A small network was shown many inputs. Here are its activations along a few directions, one row for each input.
Each table varies a few parts of the input and shows all the possible inputs, shuffled.
A made-up example of a description, with smaller parts first: one of 4 places along a line, together with either a single point or one of 9 places around a ring or (one of 3 separate values, together with one of 5 places around a ring).
Shared parts are said once, and a part with two or three values counts as separate values.
(in the rows, 128 means zero)

A family of inputs:
row 1: [182  88 139 107 117 175 129 120 132 135 166  65 151 105 114 151]
row 2: [109 112 106 125 158 110 129 134 137 117 131 156 117 133 145 133]
row 3: [ 89 114 118 115 170  81 139 124 156 103  89 165 113 158 146 164]
row 4: [ 70 164 127 143 132  92 159 141 101 122  89 193  52 157 108  81]
row 5: [ 89 117  93 120 171  72 132 142 133  97 105 185 105 154 155 125]
row 6: [120 105 122 110 154 110 131 121 152 113 115 139 129 148 136 154]
row 7: [125 167 136 154 107 160 149 129  99 156 151 138  73 112  92  94]
row 8: [ 94 158 122 140 120  65  88 134 120 102  56 164 192 151 175 119]
row 9: [129 108 139 115 155 112 137 118 166 112 114 124 134 151 133 169]
row 10: [144  97 134 104 140 139 130 120 141 129 140 104 140 131 132 149]
row 11: [142 119 106 129 139 141 121 135 137 134 160 125 125 106 129 142]
row 12: [158 144 144 144  86 188 149 131  81 160 168  92  87  95  80  79]
row 13: [ 97 164 128 152 119 126 150 145 102 142 123 157  66 137  95  82]
row 14: [100 141 116 133 133 116 136 136 116 127 120 158  89 137 116 100]
row 15: [194  95 157 111 120 184 135 100 155 138 176  64 154 111 123 174]
row 16: [116 163 128 149 104 101  82 133 134 127  86 131 206 125 159 134]
row 17: [100 107 137 108 170  76 144 113 165  94  79 161 118 170 148 167]
row 18: [154  99 151 104 142 140 137 109 155 126 136  97 145 135 134 163]
row 19: [147 161 137 150  85 130  81 128 125 139 115 106 217 106 149 134]
row 20: [124 131 127 128 119 144 134 134 105 143 144 123 101 120 112  96]
row 21: [ 72 153 109 137 151  89 146 138 115 112 101 189  75 149 132 105]
row 22: [179 139 147 138  64 156  82 131 110 142 135  60 234  90 137 118]
row 23: [177  99 116 123 118 176 119 131 129 145 190  85 138  93 123 135]
row 24: [162 125 132 134  99 186 132 123 105 156 182  90 109  96 100 106]
Changing only one part turns row 14 into row 24. The same change can be made to row 9. Which row results?
> row 15
Describe the family of inputs behind these rows.
> one of 4 places along a line, together with either a single point or one of 5 places along a line
Which other rows agree with row 17 in the place on the line of 4? List them by row number.
> row 3, row 4, row 5, row 8, row 21
Start at row 7 and move only the place on the line of 5, one step at a time. The first step leads to row 20. Which rows follow, in order?
> row 11, row 10, row 18

A family of inputs:
row 25: [ 65 122  97 113 175  51  91 131 169 101  70 192 182 162 194 149]
row 26: [ 57 135 129 134 163  58 156 137 131 101  60 195  58 190 114 124]
row 27: [ 42 154  93 152 159  53 133 151 128 114  72 216  68 180 125 128]
row 28: [203 130 139 128  72 206 113 127  93 160 189  59 146  71  90  90]
row 29: [100 113 119 103 135  52  93 139 153 102  54 151 188 168 159 141]
row 30: [211 131 164 134  57 221 115 112  97 168 188  32 171  79  98 113]
row 31: [224  60 143 100 108 221 121 109 154 156 210  19 166  81 102 178]
row 32: [222 108 159 117  97 215 123  93 141 141 194  27 197  75 133 183]
row 33: [167 136 126 144  95 168 120 157  92 157 185  70 148  73 111  95]
row 34: [ 52 163  97 141 171  63 147 139 125 110  83 231  51 175 143 109]
row 35: [ 48 148 109 132 184  71 171 130 117  96  94 230  41 172 150  95]
row 36: [221 133 167 143  74 212 109 114 138 170 192  29 206  67 118 155]
row 37: [ 50 131 122 124 174  73 171 125 125  89  70 211  43 170 128 103]
Describe the family of inputs behind these rows.
> either one of 2 separate values or one of 5 places around a ring or one of 6 places along a line
Start at row 37 and move only the place on the ring of 5, one step at a time. The first step leads to row 26. Which rows follow, in order?
> row 27, row 34, row 35

A family of inputs:
row 38: [146 134 139 141 110 171 153 130 105 151 164 107  79 112  89 107]
row 39: [ 24 157  98 133 177  25 139 141 125  86  42 244  76 192 157 107]
row 40: [151 124 128 124 110 137  98 123 137 130 126 101 185 114 140 145]
row 41: [ 15 143 103 132 198  26 156 141 143  89  51 247  52 197 150 119]
row 42: [152 100 131 113 135 126 110 127 150 126 132  92 178 126 146 162]
row 43: [141 121 134 128 132 150 132 124 131 139 154 108 133 116 134 132]
row 44: [143 127 130 127 120 159 138 129 118 149 162 115 103 116 109 113]
row 45: [148 133 135 132 109 149 117 125 120 135 141 107 156 108 133 119]
row 46: [ 32 150 101 129 186  25 149 137 137  80  43 248  67 192 152 120]
row 47: [152 130 147 131 118 152 133 114 132 132 143 105 145 116 131 137]
row 48: [146 138 123 138 103 156 124 138 107 149 156 114 120 107 107 103]
row 49: [147 113 134 113 127 141 112 114 147 129 132 103 169 123 141 155]
row 50: [154 131 124 135 111 158 132 131 115 141 159 115 111 108 106 117]
row 51: [154 120 139 123 118 141 113 114 148 127 129 100 175 121 137 162]
row 52: [165 105 133 112 119 127 106 121 147 112 121  91 194 119 145 162]
row 53: [155 111 125 123 118 122  95 137 140 126 126  90 195 117 145 152]
row 54: [137 127 134 130 117 170 153 131 105 153 167 110  74 113  92 100]
row 55: [141 142 146 139  97 170 144 128  97 154 155 107  94 111  90  91]
Changing only one part turns row 43 into row 45. The same change can be made to row 49. Which row results?
> row 40
Describe the family of inputs behind these rows.
> one of 3 separate values, together with either a single point or one of 5 places along a line
Which other rows does row 47 become when the place on the line of 5 takes its other values? List them by row number.
> row 38, row 50, row 51, row 52

A family of inputs:
row 56: [139 145 159 140  99 200 143 107 106 169 157  92 106  98 111 108]
row 57: [182 104 173 117 137 171 145  93 160 127 141  67 139 113 116 150]
row 58: [198  83 113  93 114 150  99 136 136 136 142  67 178 124 120 165]
row 59: [ 75 132 140 129 145  78 132 112 122 100  58 151 137 164 150 135]
row 60: [ 83 149 131 142 130  93 141 150 113 123  83 165  86 165 109 100]
row 61: [ 90 122  89 126 182 108 147 138 128 111 128 187  71 136 145 117]
row 62: [105 128 130 137 140  96 119 128 167 134 117 155 133 154 132 156]
row 63: [188  90  98  98 109 159 108 153 107 146 161  72 124 117  98 129]
row 64: [ 89 129 120 130 152  87 150 147 108  91  96 195  88 146 133  86]
row 65: [118 150 146 141 138  84 127 135 145 137  86 148 135 149 126 156]
row 66: [ 99 127 134 123 152  69 130 126 134  80  78 180 139 154 158 126]
row 67: [101 148 116 106 122 118 109 126  93 132 103 166 117 132 135  52]
row 68: [175 121 124 128 109 151  96 150 135 139 157  74 226  82 166 132]
row 69: [175 160 138 175  71 171 124 116  98 151 179 109 118  99 115 105]
row 70: [ 94 155 124 148 122  94 138 150 114 126  93 156  92 156 102 104]
row 71: [ 66 134 126 137 144  93 151 133  97 111  78 164  87 157 126  94]
row 72: [ 94 124  86 124 167 110 160 131 136 122 137 184  70 130 131 129]
row 73: [173 120 175 106 108 181 154  92 143 141 160  95 156 122 110 152]
row 74: [ 90 127 120 141 149 113 131 144 137 154 136 161  79 152 114 117]
row 75: [135  90  98 118  81 154 111 155 116 140 176  71 163  77 117 126]
row 76: [106 149 131 147 136  97 145 154 120 150 106 161  87 140 101 115]
row 77: [171 106 145 104 113 185 149 102 120 131 161  78  96 122  79 124]
row 78: [ 93 124  97 136 158 128 142 142 142 123 140 181  72 130 117 130]
row 79: [148 142 174 136 102 194 128  95 135 160 137  85 154 104 136 145]
row 80: [184  95 147  85 104 154 133 122 147 123 147  64 159 113 130 173]
row 81: [115 148 128  98 113 100  97 110 123 114  80 159 173 133 155  91]
row 82: [135  81 115 114  96 148  98 136 145 135 161  60 214  89 144 159]
row 83: [158 155 113 154  93 174  95 137  91 159 180  92 137  96 107 104]
row 84: [105 127 116 119 159  71 140 126 142  82  90 176 136 145 174 143]
row 85: [173 138 168 130 118 181 166 113 113 145 181  92 104 120  98 111]
row 86: [168 150 129 150  99 169  84 126 122 148 161  87 188 102 128 139]
row 87: [ 90 126 107 125 166  91 151 142 113  99 111 185  80 145 153 105]
row 88: [168  91 152 106 129 158 143 128 120 137 166  69 106 101  99 126]
row 89: [101 121 101 114 180 100 136 107 158 118 119 163 119 145 160 171]
row 90: [ 99 152 141 140 135  86 113 125 136 120  74 137 136 171 129 147]
row 91: [107 125  98 121 173  88 138 124 158  93 109 179 128 137 166 153]
row 92: [ 97 120 112 128 169 118 116 117 165 118 123 161 119 146 144 172]
row 93: [186 158 154 171  77 166 110 105 129 142 161 103 167 106 136 139]
row 94: [ 96 150 142 137 119  75 127 131 143 105  62 156 140 167 126 140]
row 95: [153 124 110 144 108 158  95 154 100 146 184  75 161  81 125  94]
Changing only one part turns row 73 into row 85. The same change can be made to row 82. Which row results?
> row 75
Changing only one part turns row 65 into row 76. The same change can be made to row 62. Which row results?
> row 74
Describe the family of inputs behind these rows.
> one of 2 separate values, together with either a single point or one of 9 places around a ring or one of 10 places around a ring
Which other rows does row 58 become when the choice among 2 separate values takes its other values? List them by row number.
> row 63

A family of inputs:
row 96: [177  98 115 103 121 189 169 134  97 137 196  93  51  87  83  99]
row 97: [113 115 131 100 162 130 176 105 131 103 121 152  58 141 125 134]
row 98: [152 108 163 106 133 184 177  87 136 131 158  95  79 128 100 157]
row 99: [ 77 119 134 122 193  93 165 105 176 107  96 186  68 179 136 180]
row 100: [134 100 109  98 133  90  95 138 133  99  94 118 185 131 159 133]
row 101: [163 180 132 164  69 189 119 126  82 158 170  99 139  76 114  92]
row 102: [ 96 105 118 115 173  48  99 138 182 103  75 152 188 173 175 184]
row 103: [ 70 177  96 165 118  90 111 163  90 139 110 197 104 135 128  56]
row 104: [112 165 144 170  97 141 120 149 101 171 142 126 123 124 104  82]
row 105: [171  91 143 103 106 144  97 123 141 128 129  61 204 114 133 153]
row 106: [226 100 156 120  95 195  99 108 159 147 183  28 231  78 138 181]
row 107: [ 45 179  94 171 137  43 108 161 108 113  63 229 106 169 141  84]
Changing only one part turns row 105 into row 98. The same change can be made to row 106. Which row results?
> row 96
Describe the family of inputs behind these rows.
> one of 3 separate values, together with one of 4 places along a line
Which other rows does row 100 become when the choice among 3 separate values takes its other values? List them by row number.
> row 97, row 103
